Each row below holds a small network's activations on one input, seen along a few directions.
In each table, some parts of the input vary, and every possible input appears once, in random order.
A made-up example of a description, with smaller parts first: one of 5 places around a ring, together with either a single point or one of 9 places along a line or (one of 2 separate values, together with one of 6 places along a line).
Shared parts are said once, and a part with two or three values counts as separate values.

Other details of the inputs vary at random and push rows far along two fixed directions, the same in every table; ignore that.

Table:
R1: 12,-26,15,-2,50,-34,-17,32,-24,-21,-16,-27,-1,1
R2: -50,28,-7,-8,-47,34,19,-52,-3,8,19,56,-26,-18
R3: 42,32,4,-6,-63,35,36,-7,31,6,40,-22,6,-36
R4: -84,-4,-18,8,-5,56,12,-16,-31,-3,19,33,-5,-3
R5: -35,-31,9,-1,51,-25,-51,9,-44,-15,-25,-3,-2,30
R6: -51,29,-9,-23,-45,38,25,-48,-4,9,16,51,-29,-20
R7: -57,22,-31,-6,-41,35,-24,-33,-9,19,0,47,7,-11
R8: 66,20,37,29,-12,-16,17,15,31,-12,-8,-21,12,-10
R9: -24,8,-5,7,20,-23,-38,28,-12,8,-64,21,-3,20
R10: 69,0,11,3,-11,-29,24,1,36,1,13,-24,2,0
R11: 51,-24,10,-10,16,-15,9,19,1,-16,31,-55,7,-21
R12: -18,16,3,13,-4,-3,-23,7,-2,2,-38,25,6,3
R13: -22,3,-26,-22,-7,-6,-6,-23,-1,15,-7,26,-13,9
R14: -14,-11,-30,-22,28,-35,-32,15,-9,21,-45,19,-9,31
R15: 8,3,41,13,-17,47,43,-26,15,-12,74,-28,3,-15
R16: -62,23,-9,6,-32,20,-4,-45,-13,10,-3,62,-14,-10
R17: -24,12,-30,-23,-13,8,-14,-3,-4,17,-17,19,-3,4
R18: 31,-11,-2,17,18,-50,-22,9,13,7,-28,-1,12,22
R19: 83,23,36,-10,-28,-1,63,18,42,-9,20,-34,-10,-21
R20: 7,-38,10,17,56,-21,-26,10,-2,2,9,-34,17,38
R21: -53,38,-13,-23,-50,50,17,-28,-6,8,8,44,-19,-24
R22: 64,-12,7,0,-5,20,53,21,23,-18,53,-57,11,-35
R23: 58,-1,28,7,-3,23,62,27,20,-31,42,-49,3,-38
R24: -29,-40,-11,-7,45,-23,-56,1,-42,-1,-9,-11,6,30
R25: -3,-54,-18,23,79,-42,-35,52,-19,0,-45,-27,21,51
R26: 36,-4,-1,21,20,-43,-33,19,12,6,-38,-8,20,21
Each input here is: one of 2 separate values, together with either one of 5 places around a ring or one of 8 places around a ring.
Question: Changing only the choice among 2 separate values turns R19 into R14. The same change can be made to R16. Which row results?
Answer: R18
Question: A walk changes only the place on the ring of 5. It starts at R22 and steps to R25. List the rest of the walk in order.
Answer: R20, R24, R11

Table:
R27: 71,-4,18,-1,-1,-11,8,17,25,-3,25,-57,16,-2
R28: -57,5,8,2,-27,46,3,-46,-24,-6,43,22,-6,-14
R29: -22,-8,-11,-5,45,-54,-51,31,-26,2,-76,23,-6,26
R30: -66,45,-24,0,-79,71,21,-56,5,16,32,58,-6,-30
R31: -55,-26,-9,16,49,-17,-33,-5,-31,0,-19,24,-8,20
R32: -43,4,-20,-16,-41,35,-10,-51,-15,11,45,20,-1,-15
R33: -38,28,-12,-28,-44,28,15,-43,-1,11,15,45,-27,-14
R34: 66,-11,8,-6,5,-5,24,34,24,-3,21,-60,12,-7
R35: 78,-17,10,6,8,-25,23,8,30,-10,29,-46,19,-10
R36: -42,-34,-5,7,73,-23,-40,42,-32,-3,-54,2,2,38
R37: 68,20,26,-1,-34,-2,48,-5,45,4,22,-20,-3,-7
R38: -28,-38,-41,-9,56,-37,-44,28,-31,8,-44,3,1,35
R39: 62,27,25,8,-37,10,38,12,28,-14,13,-27,7,-38
R40: -64,46,-21,0,-77,74,16,-47,-5,11,32,60,-5,-43
R41: 87,11,29,20,-10,-25,33,21,49,1,-4,-35,12,7
R42: -36,-26,6,14,68,-30,-56,24,-32,-4,-48,3,7,45
R43: -41,-2,-17,-19,24,-31,-39,1,-23,9,-54,39,-20,17
R44: 60,-19,30,12,21,-5,45,36,13,-28,22,-55,4,-8
Question: Describe the family of inputs behind these rows.
Answer: either one of 8 places around a ring or (one of 2 separate values, together with one of 5 places around a ring)
Question: Which of the alternatives is R38?
Answer: one of 2 separate values, together with one of 5 places around a ring
